Look-ups in named tables: a row name and a column name give one cell, copied from the table.

Vog.csv
,Sipot,Pirem,Viz,Dopa,Fekam,Buv,Zuvob,Valano
Pog,0.375,0.667,-0.173,0.010,-0.268,-0.164,0.206,0.345
Nuv,0.190,0.483,0.030,0.069,0.203,-0.242,0.201,0.021
Der,0.025,-0.073,-0.141,0.422,-0.282,-0.106,0.573,-0.331
Nufizit,0.078,0.614,0.413,0.040,0.747,-0.195,0.364,-0.256
Les,0.257,0.380,-0.066,0.124,0.105,-0.354,0.062,0.081
Tena,-0.275,0.196,0.448,-0.214,0.815,0.329,-0.081,0.063
Ner,0.172,0.616,-0.751,0.381,0.330,0.790,0.658,0.717
Takedif,0.139,0.291,0.420,0.201,0.222,0.909,0.695,0.248
Sov,0.126,0.096,-0.050,0.230,0.633,-0.361,-0.179,-0.005
Vanumu,0.399,0.043,0.007,0.743,0.272,0.375,0.768,0.011
Zegumuz,0.155,0.236,-0.017,0.109,0.359,-0.185,-0.079,0.142
Vorur,-0.131,0.062,0.053,-0.353,0.384,0.459,-0.651,0.733

Valano of Zegumuz = 0.142
Sipot of Ner = 0.172
Viz of Ner = -0.751
Zuvob of Les = 0.062
Sipot of Vanumu = 0.399
Dopa of Zegumuz = 0.109
Valano of Vanumu = 0.011
Buv of Ner = 0.790
Fekam of Zegumuz = 0.359
Sipot of Les = 0.257
Fekam of Nuv = 0.203
Dopa of Vanumu = 0.743
Viz of Nuv = 0.030
Fekam of Sov = 0.633

Kozeta.tsv
	Peg	Liv	Mog	Kup	Liga	Tulebem
Sim	146	179	188	60	56	101
Vok	213	206	100	77	90	203
Susanas	149	63	202	172	183	79
Vinuran	63	140	190	139	132	80
Kov	135	114	121	117	134	98
Gunob	115	129	73	137	130	141
Vapibe	145	121	83	153	125	147
Dasutu	123	135	75	150	125	138
Padi	74	102	189	133	133	63
Zugu	123	133	71	139	125	134
Lugese	100	96	156	140	139	94

Vapibe, Tulebem => 147
Kov, Mog => 121
Vapibe, Peg => 145
Gunob, Liv => 129
Lugese, Mog => 156
Padi, Liv => 102
Lugese, Kup => 140
Vinuran, Liga => 132
Padi, Mog => 189
Padi, Tulebem => 63
Which row has the largest Tulebem? Vok

Sul =
	Piz	Samipip	Dup	Pil	Posorov	Rik	Gageb	Kif	Bog	Vip
Pagud	423	399	-383	188	-342	6	-303	-86	-421	-91
Dur	355	339	-383	246	-466	110	-345	-85	-346	-74
Laf	305	231	-376	236	-567	191	-335	-90	-327	-65
Turagem	503	522	-330	100	5	-222	-224	-84	-436	-115
Sizukiz	192	389	-357	346	-482	146	-443	-42	-214	20
Piluv	315	372	-20	-169	591	-489	85	-34	-215	-86
Sov	-141	468	-229	404	-333	146	-554	64	-12	209
Nekel	321	142	-368	218	-608	229	-278	-88	-350	-96
Dobulug	-393	296	206	-122	617	-283	-130	170	-6	287
Kisogo	-219	484	-187	395	-237	113	-544	92	51	248
Nutivek	202	341	-368	316	-538	180	-421	-44	-237	-1
Mibib	397	433	-87	-105	487	-475	23	-62	-266	-111
Nus	-502	355	163	0	468	-183	-277	193	28	367

What is the Piz of Mibib in Sul?
397
What is the Kif of Sov in Sul?
64
What is the Dup of Sov in Sul?
-229
What is the Kif of Turagem in Sul?
-84
What is the Bog of Turagem in Sul?
-436
What is the Kif of Dobulug in Sul?
170
What is the Dup of Nus in Sul?
163
What is the Samipip of Nus in Sul?
355
What is the Posorov of Nus in Sul?
468
What is the Bog of Kisogo in Sul?
51
What is the Rik of Kisogo in Sul?
113
What is the Dup of Dur in Sul?
-383
What is the Vip of Nekel in Sul?
-96
What is the Rik of Nutivek in Sul?
180

